A small network was shown many inputs. Here are its activations along a few directions, one row for each input.
In each table, some parts of the input vary, and every possible input appears once, in random order.
Descriptions start from the smaller parts, as in this example, which fits no table here: values(3) and (point or line(11) or (line(4) and ring(8))).
Shared parts are said once, and a part with two or three values counts as separate values.
In the rows, zero is written as 128.

Other details of the inputs vary at random and push rows far along two fixed directions, the same in every table; ignore that.

Table:
row 1: [146 118 137 147 122 136 148 133 124 119 124 137 105 140]
row 2: [123 166 101  47 108  96  74 168  96 155 160 134 125  91]
row 3: [131 141 140 145 140 131 140 126 150 100 125 125 121 141]
row 4: [102 127 118 140 119 154 150 117 162  74 136 142  89 143]
row 5: [145 127 130 134 112 131 145 128 133 100 124 136 100 140]
row 6: [137 135 139 124 117 140 148 117 138  97 116 121  94 152]
row 7: [139 144 135 166 134 120 135 131 140  98 139 128 106 131]
row 8: [140 124 142 142 112 144 143 124 126 122 124 130 109 152]
row 9: [125 151 101  79 133  93  84 172  91 167 157 133 132  81]
row 10: [ 85 150  81  45 126 110  84 174 127 134 165 159 139  73]
row 11: [118  46 134 136 155 157 137  88  92 226  76 105 203 132]
row 12: [136 119 131 142 125 131 146 125 145 102 125 144 127 131]
row 13: [140 132 141 130 124 140 144 120 127 116 119 117  92 150]
row 14: [110 169  95  60 123  87  65 160 112 148 163 133 157  81]
row 15: [132 144 136 148 123 127 130 128 148 102 135 133 125 141]
row 16: [116  54 133 128 147 154 141  90 106 203  77 110 199 132]
row 17: [130 156  98  54 119  92  81 176  93 154 158 142 124  80]
row 18: [109 173  98  50 136  85  70 163 115 145 157 129 149  76]
row 19: [136 123 128 144 121 130 145 118 147  93 125 137 116 134]
row 20: [137 133 136 128 102 137 138 118 136 104 124 129 103 152]
row 21: [136 133 131 156 133 123 140 134 146 100 133 139 124 129]
row 22: [133 142 139 151 118 134 134 126 125 119 137 119  94 147]
row 23: [130 136 133 135 109 133 136 112 150  91 131 130 114 146]
row 24: [137 135 130 160 131 121 138 125 145  94 131 131 117 134]
row 25: [135 130 135 124 106 136 138 127 134 112 126 136 115 145]
row 26: [131 146 139 155 128 128 129 130 140 111 138 128 122 137]
row 27: [106  69 126 157 152 137 114  88 105 210 101 102 211 119]
row 28: [114 151 102  58 118 100  83 156 118 149 151 145 162  88]
row 29: [142 115 133 138 118 136 150 129 132 114 119 142 117 139]
row 30: [115  62 135 148 163 149 135  99  95 221  88 101 194 126]
row 31: [132 149 140 145 142 126 134 132 140 110 132 122 117 133]
row 32: [131 143 138 128 123 135 145 113 153  82 123 123 102 146]
row 33: [134 128 141 156 124 138 139 127 125 134 128 123 114 145]
row 34: [137 134 136 167 137 123 139 134 139 108 136 134 118 129]
row 35: [141 121 137 163 134 133 146 135 122 129 129 130 109 135]
row 36: [133 146 144 158 141 131 138 117 144 103 127 112 106 144]
row 37: [131 133 138 128 129 138 147 118 150  97 120 130 119 141]
row 38: [112  57 132 150 161 148 133  88  91 224  86  92 193 129]
Description of these inputs: values(2) and (point or (values(3) and ring(6))).
Question: Changing only the values(2) part turns row 5 into row 29. The same change can be made to row 20. Which row results?
Answer: row 25
Question: Which other rows does row 13 become when the values(3) part takes its other values? List them by row number.
Answer: row 2, row 17
Question: Which other rows does row 34 become when the values(3) part takes its other values? List them by row number.
Answer: row 26, row 31

Table:
row 39: [124 123 131 141 107 141 139 120 150 100 129 146 127 144]
row 40: [159 138 153 168 131 119 133 120 125 119 129 115 117 143]
row 41: [151 179 137 120 114 108 131 156 157  67 147 148  96 131]
row 42: [103 125  83  54 122 106  82 157 108 161 150 153 169  75]
row 43: [124 119 128 167 124 139 143 128 127 116 133 136 103 144]
row 44: [104 141  95  69 125 102  64 169  93 191 162 137 168  80]
row 45: [109 140 128 117 142 126 104 125 119 160 130 111 149 120]
row 46: [139  67 142 113 124 155 139 101  72 219  83 102 144 147]
row 47: [111 183 103  56 126 106  97 163 141  84 158 144 101  99]
row 48: [122 132 106  76 157  89  86 178  84 194 145 130 164  66]
row 49: [118 134 134 152 143 141 144 119 135 114 125 111 106 146]
row 50: [126 114 128 167 128 143 147 133 130 120 131 135  97 135]
row 51: [112  93 135 147 149 137 113  87 108 188 104  92 181 131]
row 52: [118 131 135 152 147 143 149 123 137 117 127 110 100 137]
row 53: [123 107 123 144 119 146 152 119 148 102 124 148 115 134]
row 54: [153 143 153 167 135 126 141 130 129 125 131 122 118 141]
row 55: [156 115 142  98  95 156 156 114 119 120 107 125  92 161]
row 56: [139 148 135 161 104 127 129 125 132 103 145 128  97 143]
row 57: [131  75 131 164 162 132 134 112  96 197  95 111 182 121]
row 58: [123 138 136 136 118 133 134 102 154  94 118 116 126 146]
row 59: [118 119 131 130 141 148 150 109 155 101 120 127 118 135]
row 60: [149 133 140 150 119 117 139 118 146  99 119 128 130 144]
row 61: [127 203 100  60  84  85  87 177 143  67 184 160  89 102]
row 62: [143 121 137 147 136 130 158 128 143 102 119 140 120 132]
row 63: [101  84 128 124 146 144 126  89 134 172  96 114 196 134]
row 64: [145 122 133 148 135 131 148 126 143  97 115 137 123 136]
Question: Changing only one part turns row 57 into row 64. The same change can be made to row 45. Which row results?
Answer: row 63
Question: What do these inputs look like to the network?
Answer: values(2) and (point or (values(3) and line(4)))
Question: Which other rows does row 62 become when the line(4) part takes its other values? List them by row number.
Answer: row 41, row 60, row 64
Question: Which other rows does row 57 become when the line(4) part takes its other values? List them by row number.
Answer: row 40, row 48, row 54

Table:
row 65: [114  81 119 137 152 124 113 112 104 198 110 118 203 104]
row 66: [130 135 123 112 117 124 124 138 130 116 134 138 122 124]
row 67: [108  86 123 132 152 130 110 102 109 199 106 109 202 114]
row 68: [124 136 124 111 119 130 129 130 134 112 132 133 115 129]
row 69: [127 139 121 132 134 119 124 142 132 119 141 134 121 118]
row 70: [120 139 126 127 134 125 122 130 132 123 136 125 126 125]
row 71: [153  84 174 230 128 178 199  78 139 110  87 106  91 199]
row 72: [129 139 122 122 124 123 128 145 134 110 141 143 110 121]
row 73: [129 138 126 109 119 125 123 131 133 116 131 132 123 127]
row 74: [146 147 135 121 124 118 123 143 111 136 135 123 106 130]
row 75: [124 143 128 113 125 128 126 129 136 112 130 127 116 129]
row 76: [127 132 121 117 116 131 131 136 132 111 135 140 111 128]
row 77: [133 146 123 118 122 116 121 147 132 113 142 141 119 117]
row 78: [127 147 128 111 125 122 120 130 134 118 131 124 127 127]
Question: What do these inputs look like to the network?
Answer: values(2) and (point or ring(6))
Question: Changing only the values(2) part turns row 74 into row 71. The same change can be made to row 65. Which row results?
Answer: row 69
Question: Which other rows does row 68 become when the values(2) part takes its other values? List them by row number.
Answer: row 73
Question: Which other rows does row 70 become when the values(2) part takes its other values? List them by row number.
Answer: row 67

Table:
row 79: [ 96  65 137 190 166 159 159  76 149 158  83 110 192 143]
row 80: [139 132 120  78 129 103  98 144 103 164 125 123 154 100]
row 81: [159 208 138 129 120  97 119 175 138  65 169 138  58 126]
row 82: [143 136 123  82 132 108 100 150 100 170 127 130 165  99]
row 83: [134  70 159 171 132 163 155  75 123 168  80 105 164 167]
row 84: [135 211 130 121 109 111 115 157 138  72 172 128  52 140]
row 85: [140 113 159 196 115 177 200  77 187  26  99 133  74 191]
row 86: [108 111  98  95 118 102  89 143 119 155 143 154 188  91]
row 87: [143 202 139 126 110 109 114 159 143  70 171 125  54 136]
row 88: [124  49 133 177 120 161 161  71 139 150  82 127 189 158]
row 89: [121  54 143 180 141 175 164  86 117 176  89 115 145 157]
row 90: [105 116 103 103 143 104  98 136 121 171 148 141 186  78]
row 91: [129 139 112 104 144  99  91 145  96 172 136 119 150  93]
row 92: [106 124 103  85 124 126 105 148  98 167 142 131 129 105]
row 93: [129 124 109  92 139 114 110 167  98 165 137 139 137  92]
row 94: [117 195 120  89 125 120 127 151 178  32 160 138  73 130]
row 95: [117 141 117  75 115 113  98 135 102 166 132 121 149 114]
row 96: [159 115 162 212 122 164 201 110 154  58 109 127  44 185]
Question: What do these inputs look like to the network?
Answer: ring(6) or (values(3) and line(4))
